These are the activations of a small neural network, seen along a few directions. Each row is one input.
In each table, some parts of the input vary, and every possible input appears once, in random order.
A made-up example of a description, with smaller parts first: one of 2 separate values, together with either a single point or one of 9 places along a line or (one of 4 places along a line, together with one of 8 places around a ring).
Shared parts are said once, and a part with two or three values counts as separate values.

Other details of the inputs shift rows strongly along two fixed directions, in all tables alike. That doesn't count.
These rows show it; all are for the same input, with only those details redrawn:
-16; -10; 0; 22; -14; 12; -6; -14; 1; 40; 6; -5; 8
12; 6; 1; -1; 3; 0; 2; -7; 2; -3; -4; 4; -5
31; 0; -1; -26; 14; -7; 17; 0; 7; -19; -42; 20; -3
17; -34; -5; -28; 4; 5; 24; -2; 13; 27; -78; 29; 20
26; 51; 6; 9; 12; -14; -11; -8; -8; -56; 53; -11; -35
-18; -3; 1; 27; -14; 11; -10; -15; -1; 36; 19; -9; 4
10; 1; 0; -2; 2; 1; 3; -7; 3; 3; -10; 5; -3
26; 46; 5; 6; 13; -14; -9; -7; -7; -53; 46; -9; -34

Rows:
row 1: 9; 6; -2; -31; 16; -17; 7; 24; 0; -53; -14; 5; -3
row 2: -18; -5; -1; 26; -9; 11; -10; -3; -1; 24; 35; -12; 5
row 3: -31; -27; -6; 12; -15; 15; -4; 4; 7; 45; 5; -9; 22
row 4: 13; 30; 0; -11; 14; -16; -5; 9; -2; -46; 33; -6; -20
row 5: -42; -17; -4; 21; -6; 5; -9; 11; -2; 24; 20; -15; 16
row 6: -42; -6; -2; 19; -3; -2; -12; 9; -4; 17; 27; -16; 10
row 7: 4; -1; 0; -3; -8; 6; -2; -7; -2; 8; -16; 6; 5
row 8: 23; -35; -5; -29; 5; 8; 27; 1; 15; 16; -78; 27; 19
row 9: 34; 3; 9; -35; 10; -10; 19; 15; -4; -40; -34; 11; -12
row 10: 12; 4; -1; -3; -5; 7; -2; -4; -3; -11; -6; 2; -2
row 11: 4; 5; 10; -9; -2; -6; 2; 5; -9; -7; -2; -3; -8
row 12: -16; 0; 1; 27; -13; 8; -11; -14; -2; 29; 22; -10; 1
row 13: -21; -9; -3; -12; 2; -9; -1; 14; -1; -6; -10; 1; 11
row 14: -18; -4; -2; 20; -6; 6; -10; -4; -1; 27; 27; -6; 5
Question: Changing only one part turns row 11 into row 9. The same change can be made to row 6. Which row results?
Answer: row 5
Question: What do these inputs look like to the network?
Answer: one of 2 separate values, together with either a single point or one of 6 places along a line
Question: Start at row 7 and move only the place on the line of 6, one step at a time. The first step leads to row 12. Which rows follow, in order?
Answer: row 14, row 4, row 6, row 13

Rows:
row 15: -17; 20; 10; 19; -13; -2; -16; 0; -17; -7; 46; -24; -15
row 16: -1; -16; -18; 2; 13; 2; 6; -10; 19; 30; -26; 18; 16
row 17: -16; 16; 13; 9; -16; -1; -16; 5; -20; -13; 37; -24; -12
row 18: -11; 10; -12; 26; 9; 0; -11; -15; 13; 22; 35; -1; 1
row 19: -22; -8; 14; 14; -28; 8; -7; -9; -17; 33; -4; -11; 2
row 20: 41; 38; 10; -17; 15; -21; 6; -10; -8; -48; -7; 10; -31
row 21: -24; -27; -15; 11; 4; 6; 2; 3; 14; 37; -4; 4; 24
row 22: -5; -14; -9; -1; 10; 1; 5; 1; 9; 15; -17; 10; 12
row 23: 30; 25; 1; -23; 28; -21; 7; 15; 1; -61; 10; 5; -22
row 24: -8; 13; -5; 9; 13; -7; -9; 12; 4; -23; 48; -13; -7
row 25: 32; 25; -3; -21; 32; -21; 9; 9; 6; -52; 6; 11; -19
row 26: -22; 8; -3; 15; -1; -3; -13; 15; -3; -13; 53; -21; -2
row 27: 71; -22; 2; -19; -9; 41; 27; 3; 11; -5; -27; 14; 1
row 28: -21; 12; 4; 18; -6; -2; -14; 9; -10; -7; 49; -22; -7
row 29: 20; -5; 8; -24; -1; -5; 13; -5; -4; -8; -55; 16; -3
row 30: -36; -33; -6; 18; -12; 14; -3; 1; 6; 53; -8; -3; 26
row 31: 26; 18; -10; -22; 34; -19; 9; 14; 12; -52; 11; 11; -12
row 32: 1; -9; 5; 0; -9; 1; 4; -18; -4; 26; -36; 10; 5
row 33: 41; 37; -4; -15; 29; -20; 6; -13; 10; -43; -1; 16; -23
row 34: -14; -18; 8; -11; -17; 7; 2; 7; -9; 9; -29; -1; 12
row 35: -27; -24; -1; 7; -11; 9; -1; 9; 0; 28; -8; -5; 19
row 36: -14; 21; 18; 13; -25; 1; -18; -6; -28; -9; 32; -23; -17
row 37: -7; 28; 15; 25; -15; -3; -17; -17; -19; -2; 40; -19; -22
row 38: 2; -22; -5; -33; 7; -2; 14; 26; 6; -18; -39; 11; 17
row 39: 15; -6; 11; -26; -8; -3; 12; 1; -9; -12; -55; 12; -2
row 40: 22; 21; 7; -30; 15; -18; 4; 25; -10; -66; 5; -1; -18
row 41: -19; -26; 1; -11; -10; 7; 4; 16; -2; 15; -27; 1; 20
row 42: 14; -12; 0; -26; 6; -4; 16; 4; 4; -5; -50; 16; 5
row 43: -2; 25; 4; 17; 3; -7; -11; -11; -5; -8; 39; -11; -17
row 44: -11; 20; 8; 21; -6; -3; -14; -6; -10; -4; 44; -19; -15
row 45: -18; -22; -24; 15; 10; 8; 0; -8; 23; 43; -5; 10; 24
row 46: 5; -19; -8; -29; 13; -4; 16; 24; 11; -17; -35; 13; 14
row 47: -30; -26; -3; 21; -16; 12; -3; -15; 3; 61; -14; -1; 21
row 48: 26; -2; -11; -19; 18; -7; 14; -13; 16; 1; -48; 26; 3
row 49: 41; -5; 7; 29; -26; 46; 0; -8; 0; 16; 55; -19; -12
row 50: -12; -19; 5; -7; -13; 6; 5; 4; -4; 18; -31; 1; 12
row 51: -16; 3; -18; 24; 11; 2; -11; -9; 19; 21; 39; -1; 7
row 52: 2; 29; 2; 30; -5; -3; -15; -33; -3; 16; 27; -3; -16
row 53: -23; 4; 1; 7; -5; -2; -14; 19; -6; -16; 45; -21; 0
row 54: -10; -13; 14; -10; -25; 7; 0; -2; -17; 11; -36; 0; 7
row 55: 9; -19; -12; -27; 20; -5; 17; 19; 16; -13; -36; 17; 13
row 56: -8; -9; -4; 20; -11; 7; -5; -33; 4; 51; -23; 9; 9
Question: What do these inputs look like to the network?
Answer: one of 2 separate values, together with either a single point or (one of 4 places along a line, together with one of 5 places along a line)
Question: Changing only the choice among 2 separate values turns row 26 into row 46. The same change can be made to row 23. Which row results?
Answer: row 30
Question: Changing only the choice among 2 separate values turns row 44 into row 42. The same change can be made to row 17. Which row results?
Answer: row 34
Question: Start at row 45 and move only the place on the line of 5, one step at a time. The first step leads to row 21. Which rows follow, in order?
Answer: row 55, row 46, row 38
Question: Which other rows does row 26 become when the place on the line of 5 takes its other values? List them by row number.
Answer: row 24, row 31, row 51, row 53
Question: Which other rows does row 37 become when the choice among 2 separate values takes its other values? List them by row number.
Answer: row 29
Question: Start at row 21 and move only the place on the line of 4, one step at a time. The first step leads to row 22. Which rows follow, in order?
Answer: row 47, row 32

Rows:
row 57: -1; 0; 1; -1; -10; 5; -3; 2; -5; -16; -2; -5; 2
row 58: 9; 14; 5; 6; -5; 1; -5; -16; -5; 0; -9; 2; -8
row 59: 9; -1; 9; 15; -17; 16; -3; -6; -6; 15; 19; -10; -7
row 60: 9; 2; 7; -14; 3; -8; 9; 6; -3; -12; -18; 0; -8
row 61: 14; 7; 7; -15; 1; -12; 4; -4; -5; -10; -22; 9; -9
row 62: 19; 11; -3; -9; 9; -4; 5; -12; 3; -12; -22; 13; -5
row 63: 12; -2; 2; 10; -7; 14; 2; -4; 1; 11; 19; -4; -3
row 64: -16; 0; -2; 12; 3; -3; -3; 2; 4; 9; 21; -11; 0
row 65: -14; -2; 1; 10; 5; -3; -2; 6; -3; 1; 13; -5; 1
row 66: -9; 8; -11; 22; 3; 3; -11; -17; 7; 15; 18; -1; 2
row 67: -7; 0; -7; -8; 7; -4; -4; 12; 6; -6; 8; 2; 5
row 68: -6; -1; 5; 0; 5; -4; 3; 7; -6; -7; 0; -2; -1
row 69: 10; 0; 3; -13; -8; 2; 2; 5; -5; -24; -20; 1; 0
row 70: 9; -1; -3; -14; 1; 1; 4; 6; 0; -26; -16; 4; 4
row 71: 20; -1; -1; 2; 3; 10; 5; 0; 6; 0; 12; 2; -3
row 72: 22; 0; 6; 1; -6; 11; 5; -2; 0; 1; 7; -1; -8
row 73: 10; 5; -3; -14; 13; -13; 6; -2; 5; -10; -13; 13; -3
row 74: -17; 2; 2; 13; -3; -2; -3; 0; -1; 11; 22; -14; -1
row 75: 0; 6; -6; 1; 11; -10; -1; -4; 8; -1; 6; 7; -2
row 76: -15; -3; -10; 14; -3; 7; -11; 2; 4; 0; 19; -7; 9
row 77: -12; 6; 6; 12; -9; -3; -9; -12; -7; 16; 13; -6; -4
row 78: -20; -1; -3; 4; -5; 2; -10; 6; -1; 10; 22; -8; 7
row 79: -6; 1; 0; -11; -1; -2; -2; 9; -3; -6; 5; -1; 3
row 80: -12; -3; -6; 8; -5; 7; -8; 2; 0; -5; 12; -6; 8
row 81: -2; 11; 1; 15; -7; 4; -8; -20; -4; 11; 4; -2; -5
row 82: 3; -4; -4; -8; 18; -9; 7; 13; 5; -14; -10; 7; 2
row 83: 12; 6; 1; -14; 9; -13; 6; -3; 1; -10; -16; 12; -5
row 84: 30; -2; -7; -9; 14; 4; 11; 5; 13; -11; -2; 10; -2
row 85: 7; 0; -7; -12; 19; -11; 10; 10; 13; -14; -8; 6; -1
row 86: 7; -1; 7; -12; 7; -7; 9; 10; -7; -17; -17; 3; -5
row 87: -18; -1; 11; 16; -11; 2; -6; 2; -15; 9; 12; -13; -4
row 88: -30; -65; -2; -9; -17; 17; 21; 2; 12; 84; -77; 13; 41
row 89: -9; 10; -6; 23; -1; 4; -11; -19; 2; 16; 19; -3; 0
row 90: -15; 1; 6; 2; -16; 3; -11; 4; -11; 8; 15; -11; -1
row 91: 6; 0; 2; -23; 1; -5; 3; 11; -4; -15; -12; 4; -1
Question: What do these inputs look like to the network?
Answer: one of 5 places along a line, together with either a single point or one of 6 places along a line
Question: Changing only the place on the line of 5 turns row 74 into row 60. The same change can be made to row 83. Which row results?
Answer: row 61
Question: List by row number the other rows that have the place on the line of 5 in common with row 57.
Answer: row 72, row 77, row 81, row 86, row 88, row 91
Question: Start at row 59 and move only the place on the line of 5, one step at a time. The first step leads to row 72. Which rows follow, in order?
Answer: row 63, row 71, row 84
